A small network was shown many inputs. Here are its activations along a few directions, one row for each input.
In each table, some parts of the input vary, and every possible input appears once, in random order.
A made-up example of a description, with smaller parts first: values(3) and (point or line(11) or (line(4) and ring(8))).
Shared parts are said once, and a part with two or three values counts as separate values.
In the rows, zero is written as 128.

Table:
R1: [144 109 171 159 105 136 142 125 158 195 144 153 123 123 146 128 113 118
 176]
R2: [100 160 114 125 175 151 135 121  88  33 105 137 145 144 146 181 133  68
 100]
R3: [162 136 127  91 104 120  91 105 179 168 156  94 118  99 115 113 146 176
 130]
R4: [133 142  99 157  97  88 143 111 119 164 136 120  85 121 116  99 145 148
 143]
R5: [131 117 106 103 180 144 137 157  95  44  99 143 151 150 129 127 123 115
  70]
R6: [133 131 120 175  98  97 149 113 124 170 135 150  81 133 132 115 129 140
 155]
R7: [153 107 188 136  97 144 119 118 177 186 147 147 141 122 139 130 101 141
 173]
R8: [161 112 147  95 103 137  93 114 187 177 160 109 140  95 117 116 124 164
 151]
R9: [ 62 117 115 124 168 151 148 172  57  71  93 114 160 145 129 149 115  90
  91]
R10: [136 147  96 134  94  87 115 108 132 153 143 111  92 126 107  89 147 167
 139]
R11: [133 123 147 181  99 106 154 129 143 188 127 158 109 132 129 125 123 128
 171]
R12: [ 70 141 120 126 166 155 141 143  62  63  96 120 150 141 144 177 123  63
 103]
R13: [ 96 102 108 109 175 146 146 184  74  69  90 123 160 150 120 123 116 114
  79]
R14: [150 148 108 109 104 101  97 104 147 163 152  99  94 111 112 101 155 165
 125]
R15: [156 106 174 105 104 141  97 118 199 187 159 127 148 109 135 123 118 152
 159]
R16: [129 152 108 119 178 143 139 128 105  18 102 146 152 148 133 150 136  97
  83]
What is each input in this table made of? -> ring(6) or ring(10)

Table:
R17: [127 125 196 140 131 152 147 125 131 133 129 146 159 131 150 164  98 110
 118]
R18: [ 85 136  68 178 150 121 181 150  28  70  85 144  88 162 132 128 130  79
 124]
R19: [149 143 111 141 101  86 125 107 158 160 140 124 101 115 108 107 151 171
 130]
R20: [134 140  99  83 138 125  91 135 118 113 130  88 119 135 114 108 150 137
 109]
R21: [149 135  87 111 123 103 117 114 138 131 143 108  99 112 113 101 150 165
 108]
R22: [138 128 156 155 104 124 137 113 141 187 151 138 117 120 140 124 119 117
 170]
R23: [132 110 154 113 153 162 125 147 139  91 115 150 172 141 138 137 109 108
 128]
R24: [130 141 143 157  84  95 124  94 150 180 155 140 103 118 129 117 126 154
 151]
R25: [123 128 121  94 161 153 110 134 143  81 118 121 158 122 132 157 138 110
 109]
R26: [123 130 105  88 142 147 110 137 121  83 115  99 149 120 112 130 132 138
 107]
R27: [118  92 169 148 120 139 141 152 142 178 128 150 142 132 141 135 105 119
 153]
What is each input in this table made of? -> point or ring(10)
Start at R22 and move only the ring(10) part, one step at a time. The first step leads to R27. Which rows follow, in order? -> R17, R23, R25, R26, R20, R21, R19, R24

Table:
R28: [196 148 111 122  97  96  93  76 203 191 184 125  78  97 128 110 164 161
 161]
R29: [ 93 130  72  47 182 143  87 167  90  28 105  77 173 124  95 121 153 130
  51]
R30: [104 203  64 122 136 114 120  87  82  18 109 103 121 121 106 144 153 130
  85]
R31: [176 105 204 111  65 145 100  97 194 235 176 123 121 105 147 135  91 171
 171]
R32: [159  99 200 137  72 131 113 116 192 238 168 140 140 118 141  90  93 163
 193]
R33: [ 77  90 175 106 198 199 140 189 117  65  88 137 221 151 154 181 101  49
 113]
R34: [ 84 180  69  86 147 131  97 108  98  11 105  89 165 114  97 142 152 143
  77]
R35: [ 21 133 110 137 119 108 139 149  14 212 138  57  80 116 147 148 145  62
 133]
R36: [109 134 152 192 155 155 195 137  72  59  82 197 128 164 158 180 109  62
 123]
R37: [131 184  57 133 148  97 137 116  50  38 110 116  83 156 108 102 160 129
  71]
R38: [ 82 149 156 178 157 153 174 119 106  55  92 175 172 145 160 204 106  40
 148]
R39: [146  89 191 157  62 122 126 131 181 237 156 137 141 118 115  92  96 175
 197]
R40: [200 129 176 112  86 127  91  73 207 220 187 124 101 101 147 117 127 159
 161]
R41: [135 139  56 108 166 106 144 144  58  40 108 111  84 169 113  93 149 154
  36]
R42: [202 146 151 107  94 121  95  65 210 199 188 113  86  89 138 132 147 164
 153]
R43: [156 132  91 152  93  69 112 112 178 217 150 130  87 103  92  75 161 173
 174]
R44: [102  68 165 116 201 198 170 207  92  68  75 156 179 160 160 170  88  79
  82]
R45: [138 112 117 160  68  82 127 130 172 221 139 135 109 110  95  75 133 186
 189]
R46: [ 70 135 163 132 162 187 146 135 118  43  86 152 212 128 149 212  94  58
 139]
R47: [116  96 150 171 178 163 194 174  74  69  83 190 130 177 168 165  96  74
  88]
R48: [122 108  62  62 194 121 119 180  71  46 102  88 131 160 115  89 148 144
  31]
R49: [183 142  93 137  99  77 103  96 191 199 169 132  78  96 101  90 164 171
 166]
R50: [142  95 158 163  64 100 122 137 174 236 144 137 128 121 109  75 115 167
 201]
What is each input in this table made of? -> point or ring(10) or (values(2) and ring(6))
Which other rows does R38 become when the values(2) part takes its other values? List them by row number. -> R30
Which other rows does R47 become when the ring(6) part takes its other values? List them by row number. -> R33, R36, R38, R44, R46
Which other rows does R37 become when the ring(6) part takes its other values? List them by row number. -> R29, R30, R34, R41, R48

Table:
R51: [166 123 186 167  65 121 125  89 199 234 168 155 109 110 143 128 111 144
 211]
R52: [149 127 116  92 122 122  98 122 157 132 142 106 132 114 111 105 138 167
 115]
R53: [117  94 162 125 139 156 138 160 122 144 119 134 154 135 139 140 103 112
 129]
R54: [134 162  86 124 130 103 120 104 120  95 129 116 103 126 118 121 157 137
 109]
R55: [101 135 130 160 139 131 156 135  93 101 106 149 129 145 139 149 121  93
 129]
R56: [134 114 117 110 116 116 115 138 131 159 139 104 116 120 113 100 130 162
 120]
R57: [119 149  86 145 123  94 133 119 103 123 126 122  90 133 118 111 151 134
 120]
R58: [108 102 142 150 139 141 157 161  98 138 108 143 134 145 139 133 111  99
 135]
R59: [126 130 145 111 149 158 123 127 134  86 120 135 161 127 138 157 119 108
 118]
R60: [125 107 160 106 143 162 120 144 147 119 122 132 171 126 138 148 111 114
 128]
R61: [124 123  98 137 119 100 135 136 108 154 133 116  98 129 116  95 138 147
 123]
R62: [114 148 129 140 149 142 143 120 110  77 112 142 142 134 138 161 127  93
 120]
R63: [147 150 105  98 130 118 100 108 143 102 141 110 124 120 115 115 146 154
 107]
What is each input in this table made of? -> point or (values(2) and ring(6))
Start at R58 and move only the ring(6) part, one step at a time. The first step leads to R53. Which rows follow, in order? -> R60, R59, R62, R55
Which other rows does R59 become when the values(2) part takes its other values? List them by row number. -> R63

Table:
R64: [121 133 144 137 147 145 143 129 118 102 122 142 143 137 144 154 118  97
 125]
R65: [127 126 153 110 150 167 125 136 139  85 115 136 170 130 137 158 115 110
 120]
R66: [107 133  95 130 153 122 140 144  79  95 111 122 112 142 126 129 136 112
  98]
R67: [166 115 138 148  93 103 125 115 178 204 154 144 100 116 125  94 135 162
 167]
R68: [148 104 165 125  83 126 107 116 181 226 163 120 125  97 125 116 114 161
 173]
R69: [162 175  80 104  95  90  90  70 161 124 159  96  88 104 107  96 167 182
 126]
R70: [114 115 118  90 166 152 123 157 109  71 109 112 166 132 120 136 123 125
  83]
R71: [104 141 127 171 127 121 158 124 103 117 115 150 120 140 138 143 126  97
 145]
R72: [112 121 110  98 164 142 120 153 101  76 107 117 148 139 126 129 133 115
  88]
R73: [ 94 140  90 149 142 107 148 144  70 105 107 123 111 142 119 116 143 108
 110]
R74: [160 113 152 141  80 106 121 117 177 214 155 131 105 120 123 103 121 171
 169]
R75: [123 126 149 121 145 156 130 134 132  90 110 140 158 137 140 160 117 104
 124]
R76: [110 126 104 115 162 130 134 150  88  85 111 120 135 140 124 130 132 111
  90]
R77: [156 115 157 128  79 114 104 107 175 217 165 123 118 105 122  99 119 162
 173]
R78: [116 136 138 153 133 139 153 123 109 109 117 145 121 139 146 156 121 102
 130]
What is each input in this table made of? -> point or line(4) or (values(2) and line(5))
Start at R68 and move only the line(4) part, one step at a time. The first step leads to R77. Which rows follow, in order? -> R74, R67
Which other rows does R72 become when the values(2) part takes its other values? List them by row number. -> R75
